Here are a small network's activations along a few directions, averaged over the inputs that share one value of a field.
Related values have similar rows: they may be neighbours, one step apart, or belong to one group.
(in the rows, 500 means zero)
Strong random noise was added to every row along 14 fixed directions; ignore it. To show where, here is one row again and again, with new noise each time:
[488 551 386 776 462 475 305 362 693 480 607 395 427 418 818 798 659 565
 457 768 674 510 341 469 533]
[833 773 635 480 500 606 312 263 227 549 662 232 741 661 603  71 305 813
 385 800 469 590 483 593 504]
[575 450 530 648 227 529 118 431 419 604 439 316 658 619 375 400 304 583
 633 597 636 495 537 521 479]
[539 471 416 495 332 474 457 568 579 583 513 462 503 461 572 722 499 292
 558 523 445 403 534 505 369]
[294 633 415 859 764 516 260 607 468 258 477 559 313 609 536 411 723 818
 178 606 687 600 429 826 330]
[457 417 507 202 480 576 372 368 581 737 567 440 248 560 371 370 242  99
 779 591 569 142 490 292 281]
[571 446 637 663 885 522 424 429 656 418 595 680 335 550 593 320 619 647
 544 526 441 447 628 575 352]
[354 329 522 130 270 684 404 442 489 808 445 551 443 402 412 451 102 390
 746 539 510 247 415 369 459]
[635 541 354 406 375 385 600 533 379 526 587 397 569 646 300 539 590 196
 571 437 311 442 747 593 406]
[286 651 358 314 334 498 501 504 361 439 466 687 523 508 537 287 324 686
 253 726 352 620 513 516 363]
[565 653 470 417 393 256 663 287 611 617 584 449 506 490 574 472 458 188
 524 594 506 501 549 254 437]
[337 529 489 426 271 212 793 278 561 647 338 889 579  99 546 481 601 465
 467 541 502 572 578 684 502]
[422 573 559 477 409 424 605 320 449 570 341 535 543 348 717 506 491 447
 383 595 535 518 473 500 395]
[514 498 621 517 709 651 313 275 283 498 385  72 372 713 538 435 663 205
 531 569 611 360 529 544 372]
[675 609 351 542 646 569 403 289 455 312 738 338 522 722 441 398 636 617
 587 782 467 541 563 362 715]
[463 389 246 300 260 663 164 450 557 561 641 468 361 483 424 630 527 304
 741 855 403 282 530 572 440]


Values of RERI:
buvel: [543 321 387 721 430 298 401 531 515 314 487 585 421 642 153 504 595 376
 663 378 595 412 719 500 370]
situf: [160 310 239 633 204 333 450 225 285 355 301 544 396 550 319 575 395 539
 568 598 733 428 500 278 482]
tal: [543 316 434 569 802 449 863 248 453 501 777 658 420 575 530 607 743 722
 601 349 234 436 762 586 689]
tulum: [483 280 413 283 403 633 710 542  61 376 416 527 592 606 421 574 377 637
 508 336 173 415 665 577 456]
sez: [546 484 302 331 530 655 670 614 300 367 566 368 495 589 342 705 563 411
 531 446 484 420 448 343 752]
dida: [567 462 568 386 454 593 599 565 528 432 230 712 578 294 465 435 378 455
 619 563 534 382 476 369 480]
dani: [228 657 361 192 439 568 751 476 363 539 499 605 336 312 582 506 440 521
 242 644 588 469 250 510 561]
nok: [544 522 448 317 389 542 510 625 474 493 407 519 460 247 143 505 494 328
 641 467 817 305 243 665 627]
fiso: [496 645 400 395 526 518 494 428 618 592 933 218 445 629 547 523 541 559
 468 605 524 683 267 317 946]
The values of RERI form 3 separate groups.
List the group mates of buvel, in the order listed.
Answer: situf, tulum, nok
List the group mates of tal, in the order listed.
Answer: dida

Values of RAPOF:
nem: [375 686 612 298 413 268 876 155 198 496 337 345 644 390 795 448 764 299
 153 483 241 846 611 607 493]
kepo: [906 501 415 600 490 536 536 587 605 517 698 313 785 589 254 706 622 519
 811 400 511 517 547 448 951]
mos: [548 672 269 581 594 320 746 390 461 375 692 474 444 690 442 492 551 478
 437 526 506 478 578 340 534]
sovo: [883 569 441 443 311 530 545 653 471 349 604 345 653 614 683 687 401 277
 484 638 290 462 583 201 368]
vazir: [200 330 600 565 450 701 127 489 378 500 252 183 468 555 486 596 431 569
 507 426 682 563 298 457 618]
vege: [855 365 573 297 593 777 403 581 467 325 507 644 707 469 111 231 472 710
 902 594 375 432 580 527 789]
mer: [549 301 715 616 710 657 577 475 382 490 427 537 482 705 545 375 187 739
 568 321 588 371 554 162 493]
gune: [552 570 314 537 418 191 427 546 889 593 927 612 402 559 518 554 696 267
 533 569 134 622 778 589 338]
pusuf: [ 67 340 485 571 591 407 501 556 570 469 267 738 361 569 351 437 667 478
 458 301 470 647 677 564 472]
The values of RAPOF form 3 separate groups.
List the group mates of gune, in the order listed.
Answer: kepo, mos, pusuf
List the group mates of mer, in the order listed.
Answer: sovo
